A small network was shown many inputs. Here are its activations along a few directions, one row for each input.
In each table, some parts of the input vary, and every possible input appears once, in random order.
A made-up example of a description, with smaller parts first: values(3) and (point or ring(11) or (line(4) and ring(5))).
Shared parts are said once, and a part with two or three values counts as separate values.
(in the rows, 128 means zero)

Other details of the inputs shift rows strongly along three fixed directions, in all tables alike. That doesn't count.

Rows:
x1: [149 138 133 101 105 217 144 156 123  87 171 104]
x2: [ 94 102 134 130 106 170 114 188  90 111  80  90]
x3: [154 116  81 144 159 147 130  83 150 148 189 191]
x4: [115 141 152 123  57 125 144 161  75  55  58  81]
x5: [127 110 115 153 194  56 105 116 147 147  85 123]
x6: [102 114 174 116 139  98 123 121 122 147 149 127]
x7: [136  80  95 147 172 129 107 170  85  96  48  95]
x8: [ 82 160 203 112  84  84 140 197 112 159 172  96]
x9: [115 119 112 101 143 163 118 122  82  83  76  87]
x10: [100 106 140 146 155  70 100 115 143 158  94 107]
x11: [184 139 139 114  53 206 158 138 145  70 144 137]
x12: [196 124  93 155 116 146 128  76 177  87 123 166]
x13: [ 90 127 127 124 157  52 125 105  92 137 116 105]
x14: [106 152 142 115 111 126 152 102 133 175 136 136]
x15: [164  84  61 132 186 139  96 146  89  83  71 118]
x16: [116 131 120 142 150  99 110 107 155 136 160 126]
x17: [123 132 169 112 103 144 151 126 152 175 170 140]
x18: [164 150 108 129 118 251 116 115 158  94 157 126]
x19: [121 133 164 120 136 100 148 152 141 161 141 130]
x20: [100 140 165 150  41 103 145 156 137 130 152 170]
x21: [160 124  84 141 190  80  98  94 158 143 125 145]
x22: [156 144  94 120 166 116 154  78 148 165 126 160]
x23: [ 64 130 166 136  99 118 117 156 115 161 158 145]
x24: [155 175 101 108 132 134 150  92 143 162 169 166]
Description of these inputs: values(4) and (point or ring(5)).
The inputs of x8 and x15 match in every part but the values(4) part. If x6 is changed in the same way as x8 into x15, which row does it become?
> x23
Which other rows agree with x14 in the values(4) part? List them by row number.
> x4, x9, x13, x22, x24

Rows:
x25: [162 167 120 112  78 221 168 109 157 129 186 174]
x26: [139 101 102 111 167 148 121 132  95 105  92 103]
x27: [117 135 164 117 101 124 129 149 125 114 138 102]
x28: [122 137 136 121 124 159 118 171 118 107 112  80]
x29: [159 115  99 116 167 119 141  70 132 130 131 152]
x30: [ 88 121 153 134 128  97 122 139 120 168 156 142]
x31: [137 111 128 146 149  62 119  95 149 138 120 149]
x32: [142 148 140 111 103 155 156 104 145 142 181 153]
x33: [149 117  99 131 145 135 119 122 119  88  73 104]
x34: [154 128  84 130 163 177 115 114 145 128 128 137]
x35: [101 153 151 118 117 100 141 128 123 145 132 110]
x36: [102 125 153 140  97  81 135 133 121 149 141 156]
x37: [104 136 123 123 126 168 118 168 106 117 106  90]
x38: [ 85 122 167 121 128  83 128 153 106 155 136 116]
x39: [143 154 103 117 122 219 140 124 142 144 170 156]
x40: [ 92 138 148 142 127 110 113 155 136 155 140 117]
x41: [144  97  93 131 137 137 124 127  98  87  76 124]
x42: [122 147 137 112 112 152 128 154 113  98 104  78]
x43: [160 125 118 125 151 115 125  91 154 126 139 138]
x44: [123 124 115 125 173  91 124 110 123 154 115 123]
x45: [152  87 102 137 135 135 115 134 107  78  83 125]
x46: [124 128 139 123 123 157 116 173 118 102 116  81]
x47: [153 117 108 122 155 133 115 123 122  85  85  90]
x48: [ 85 143 164 115 117  76 138 132 104 150 124 106]
x49: [175 132  73 134 140 162 137  87 149 120 122 169]
x50: [143 110 130 135 129 101 132  98 138 132 137 156]
x51: [155  97  96 141 178 130 108  98 151 138 141 158]
x52: [115 132 123 125  94 154 133 160  98  99  93 109]
x53: [152 110 115 128 164 122 121 109 146 138 145 143]
x54: [134 101 125 155 141  63 117 103 141 138 123 162]
x55: [126 173 140 119 108 163 145 135 157 165 179 136]
x56: [110 131 167 113  97 130 132 156 108 107 131  97]
x57: [140  97 100 136 166 147  94 142 121  99  94 102]
x58: [118 135 132 118 100 154 137 152  98  98  95  99]
x59: [128 125 133 140  92 147 118 170 120  85 100 103]
x60: [133 118 118 156 145  61 117 103 146 144 114 156]
x61: [118  96 137 132 144  57 124 107 110 131 101 137]
x62: [107 163 151 146  87 102 139 131 150 164 156 155]
x63: [136 127 137 123 135 141 134 127 138 141 163 143]
x64: [115 161 158 130  73 150 138 159 139 119 136 112]
x65: [171 104 104 139 152 114 126  81 155 119 128 161]
x66: [ 84 128 146 130 125 116 127 147 111 160 143 127]
x67: [ 92 119 158 138 128  95 117 143 127 164 159 141]
x68: [151 170 116 106 110 214 157 121 147 151 186 153]
x69: [101 151 151 133 108  82 141 120 131 157 130 135]
The inputs of x61 and x32 match in every part but one. If x33 is changed in the same way as x61 into x32, which row does it become?
> x42
The inputs of x69 and x44 match in every part but one. If x25 is changed in the same way as x69 into x44, which row does it become?
> x26
What do these inputs look like to the network?
> line(5) and ring(9)
